Each row below is a small network's average activation on inputs in which a field has the value named, seen along a few directions.
Related values have similar rows: they may be neighbours, one step apart, or belong to one group.
Random noise pushes rows far along 14 fixed directions. That doesn't count. These rows show it; they differ only by the noise:
[-161  334 -334  252 -203  435  298  -39 -268 -133 -127   47 -115  -92
 -207  171  276  336  -27 -205 -199  221  112  104  335  119  -12]
[-278  -35  -75 -380  -39   -6 -420  129  296  -45  236  317  224  162
  178 -309 -269  503   38 -294  123  133 -171  -29 -189  321 -215]
[-467 -527  167 -210  -24   58  -35 -196  -31  -96   19 -125  -65  246
 -108  229  -16  219  537 -305  -39  247 -604 -382   66  217  299]
[  -6 -436   37  -15   47  -37 -490  -68  -56  -72  -18  -74  117  261
 -122  386   20  -37  153  306 -138 -107 -439  -18  172 -449  -24]
[ -11  -60  147   59 -164   70  278  154 -130 -179  150 -220 -169   95
 -181   68   45 -136   10  264 -227   64 -215   35   76 -148  272]
[-202  107  362 -237  -80  235  132   89 -292  170  455 -351   -6  231
  -24   73  -28  -92 -117  -99 -132  -28  -50 -149  -45  204  -87]
[ -68  -82   51  530   83 -234  300 -140 -295   83  -93 -504 -195 -107
 -188   78   16 -357  -69  -66 -100   85   23   28  183 -168   31]
[ 154   20  111  150 -327  225  329  143   81 -330  105 -111  -30  121
 -148   63  136  -74   95  274 -202   23  -38  300  165 -118  355]
[-312  484 -257  151  -38  200 -156 -211 -397    6 -197  512 -150  -56
  -97  218   85  199 -185  524 -289 -248  -69   72 -410 -312   75]
[-134  -67 -270   10   76  236  159 -128 -181  -13  -39  -71  147 -111
  -57  284  116   46  167  101  119   12  -23 -165  123 -110  113]
[-355  211  -87 -164  203  432 -194   89 -243  370  327 -335  264  -78
   -5  189 -113  -13 -357   20  148 -214  169 -188 -165   34 -427]
[ 481   79  146 -323  196  -89 -281  278  158  303  109  -56  -20  -16
   -1 -176  -24  -55 -151  242   53  -28  279   69 -191   37 -287]
[  86    4 -377  164  363   38 -398  -90  481   88 -175   84  496 -150
  158   24  -42  -31  -89 -352  333 -158  253   31   -4 -114 -225]
[-218 -101  106  193 -345 -217   76 -170 -104  -87   78  -36  -22   80
   12 -259 -199  271  265  121   41  178   56  410   -7  218  -33]
[-196   87  -97 -101  159  189  108 -120  271   91 -382  -78   37 -213
 -133  -21    8  -75  252  383  225   87  252  161  -54   21  111]
[ -81   14 -230 -323   45 -175 -328  297  248  -10   -5   69   84 -142
   60 -425 -262  306 -167   60  279  290   32  249  116   77 -523]


Y, 20 values:
y20: [-236   46 -272  744 -324  202 -297 -388    0   36 -133  635  -80  238
 -173   43  -51  905  443  -92 -462  -81  204   13 -405  416  378]
y2: [-169 -203 -115  419 -127 -298 -469  124   47 -163  307    2   95   47
   91 -173 -357  157 -345 -188   61 -163 -304  115 -201 -221 -273]
y14: [-135 -192    7  311 -170  -37  252  278 -154  -43  730 -420   91  109
    9 -230 -332  190 -163 -421  -22  146  -30 -232   78  311  -23]
y3: [-166   25   98  464 -178 -149 -296 -361  -18   76 -151  248  109  197
   29  -49  -85  147   59  -69 -293 -155  209  342  -25   93 -110]
y13: [  18 -169  168 -295 -161 -127 -459  152  217 -211 -249  189 -125  182
  -70  -93  -73  133    4  267 -194   90 -304  320  284 -150 -297]
y10: [  78 -102  -79   27   -5  -93 -121   98  276   21 -307  -38 -161  -79
 -217 -185   32  169  205  175  -53  311  125  242  123   58  -55]
y17: [ 246 -198  199 -191  190 -249   37  243   55  151  -70 -277 -229  -86
  -59 -150  -43 -290 -166   -8   20  145    3 -119  218   49 -196]
y1: [ 315  252  148 -175  103   95  320  114  -32   -6  -47   96 -134 -186
  114  124  238 -400 -264  -59  -65 -232   59 -170 -226  -96  186]
y7: [ 335 -294   21  -75  -42   11 -185  175  239  105 -204 -210 -134   28
 -288  -24  129  127  324  213  -84  251  191  216  238   76  -74]
y15: [ 350 -400   -5  465 -201   81  486  -50   21 -216   33 -426  117 -206
   71  266  121 -263  143 -148  340 -125   99   37  294  -41  270]
y19: [ -72  147  612   78  -48 -113   41  -29  133   88 -180 -270 -332  125
  -94  -82   78 -399 -139 -273 -255   12  -11  295  -47  178    5]
y4: [  74 -131  -66  475 -248  135 -164   29   87   32  475  -12  350  352
  -79  -74 -159  421  270  153 -355 -108  298  116 -153  139  230]
y18: [   6   19 -184 -494  308  313 -152  246   16  137  155  -85  230   67
  -57  196    6  -57  -24  403   21  -68  -47 -357   84 -268  -29]
y16: [-244  205    6  271   57    7  230 -204 -235  140 -505   23 -528 -194
 -304   13   89  -59    3  293 -325  121   74  -67  -57   54  150]
y8: [ -36 -194   94  -33 -182  197    1  190  232 -127   50 -277   32  -92
  -43  -12   22  -22  -64 -300   55   52  -95  189  199  169  -99]
y12: [-125 -100  147 -206 -170  -17  205  -78  178 -252   58  -41  226   75
  203  -76 -158 -151  185  224  357  -23  -13  170  203  -35  105]
y11: [ 161 -355 -174  -65 -188  168  -87  477   71  198  249 -259  -76 -191
 -335 -216 -167  465  236  798  -66  162  329  139 -190  212   21]
y6: [ 144 -373 -136  104 -209  422 -166  270    2 -182   70 -246  -95  -76
 -159  368  185  248 -123 -339    8    0 -299 -148  324   30 -159]
y5: [-597  230   68   90 -137  509   63  -46   -2  -94  214  -50   58  127
   14  149  -71  130 -184 -528   12 -166 -166 -197 -151  283   82]
y9: [ 335  161 -191   99 -172 -260  492   17   25 -329  122  442  -45   -2
  242 -325   96  263  138 -653   66  218   28 -100   46  279  324]
The values of Y form a ring.
Name the neighbours of y12, in listed order.
Answer: y20, y5
Name the neighbours of y18, in listed order.
Answer: y4, y9
Name the neighbours of y7, in listed order.
Answer: y10, y19
Name the neighbours of y16, in listed order.
Answer: y17, y6

N, 9 values:
n8: [ 350  -40  234  170   12  292   75    0 -177  216  -62 -293 -309 -149
 -158  406  363 -134 -123 -384 -151 -165  118 -216 -107  196  -28]
n4: [-112 -104 -175 -357   66  112  101 -240  145 -258 -305  412  -40  -27
  119  191  221  240  432 -464  298  215 -349 -313  190  119  248]
n9: [-459  363 -261  387   -2  558  -93  -29  161 -138 -259  150  -85 -245
  -83  226   63  107 -434 -357  -84 -270 -148  -59 -290   18   39]
n6: [ 464   23  141  332  -36   19   23  186  300 -128 -269 -145 -132  -62
 -235   47  178 -323  -83  307 -208  -49  112  530   70 -338  170]
n1: [-395  437 -190 -164  192  229   -3  299  235  -95 -346  138 -305 -393
  -62 -145  -13  -28 -624 -327   68  111 -206  -88 -108   59 -219]
n7: [ -35 -255   36  136   15  249  -68  118 -132  152  461 -587  345 -232
  170  271  -60 -153 -292 -463  324 -371  -25  -81 -265   90 -269]
n2: [-553  747   93  -92  -62  245  352 -279  -78  -53 -211  118   33  -28
  244  -86   83 -237 -375 -583   95  -38  173  122  190  229 -247]
n3: [ 370  -79  -63  491  -90  326  373 -225  293 -466 -360  -57  155   16
  -80  535  482 -404  193 -182   47 -114  -70  187  427 -375  611]
n5: [-113  114    0 -117   45 -144 -331  -99  221   22 -462  171 -279   12
 -147 -167   55  284  172 -128  -19  368  -28  254   86  131 -248]
The values of N form 3 separate groups.
Which other values are in the same group as n5? Give them in the order they are listed.
Answer: n4, n3
Which other values are in the same group as n1? Give them in the order they are listed.
Answer: n8, n9, n2

M, 11 values:
m9: [ -98  -19  -37  158  -65   20    8   61 -178  -75  -51 -200 -180  -21
 -180  101  -19  -89 -131  277 -106   -3 -117   57  174 -233  -85]
m3: [ 707 -137  106 -101 -286   57  396  288   75 -191  265  -80  133   17
   52  -52  150 -136  124  487   -1  -44  258  244  200  -72  227]
m1: [  81   48  -40 -145  204 -367  143 -100 -276  166  210   86   22   18
  225 -142  -64  -79  -14 -224  123   53  -26 -379 -137   31   18]
m4: [-346  452   54 -291   43  -78  474 -195  -50 -245 -309  126   -1   42
   96  -86  141 -454  -67   53   29  240 -102  168  485 -246   89]
m11: [-129  111 -157  205  -76   40 -282 -179  -61   79  109  308  172  140
   81  -38 -111  413   73  -87  -45  -82  126   55 -179  117  -93]
m7: [-298 -388 -256  239   98 -389  -93   47 -123 -116 -104 -126  -90 -308
  -25  -36 -258   -3  -48  126  195   20 -410  -46 -240 -277    3]
m6: [-340  200 -154  222  -26 -107  237 -122 -175  -60   43   28  119    6
   30 -116 -159 -160 -108  339 -140  -96  119   -1   28 -213   93]
m5: [  24  331   51  239  178   79 -210 -196  286  246 -280  218   37   48
  -72  -42   -4 -186  -44  284 -184 -272  446  136 -241  -66  103]
m8: [ 408   74   83  -72   79  -32 -449 -102  -66  320  -24  182   17  199
  -73  107  159  167  146  185 -221  -89  302  111  -97   25 -170]
m2: [-113   47  266 -166 -247  390 -317  322   16 -168  474   56   15  253
    9  161 -134  114 -347  198 -164 -371 -392   -1 -394 -102   32]
m10: [ 298 -372 -208   56  111  124  -62  292  166  -17 -178  -77 -234 -347
 -228  151  119  161   36  -22    2   55 -152 -191 -165    4  138]
The values of M form a line.
Going along M from m7 by way of its neighbour m8, in what order are m9, m11, m6, m5 met?
Answer: m11, m9, m5, m6
How many steps from neighbour to neighbour lead from m4 to m10, at the fewest?
Answer: 8
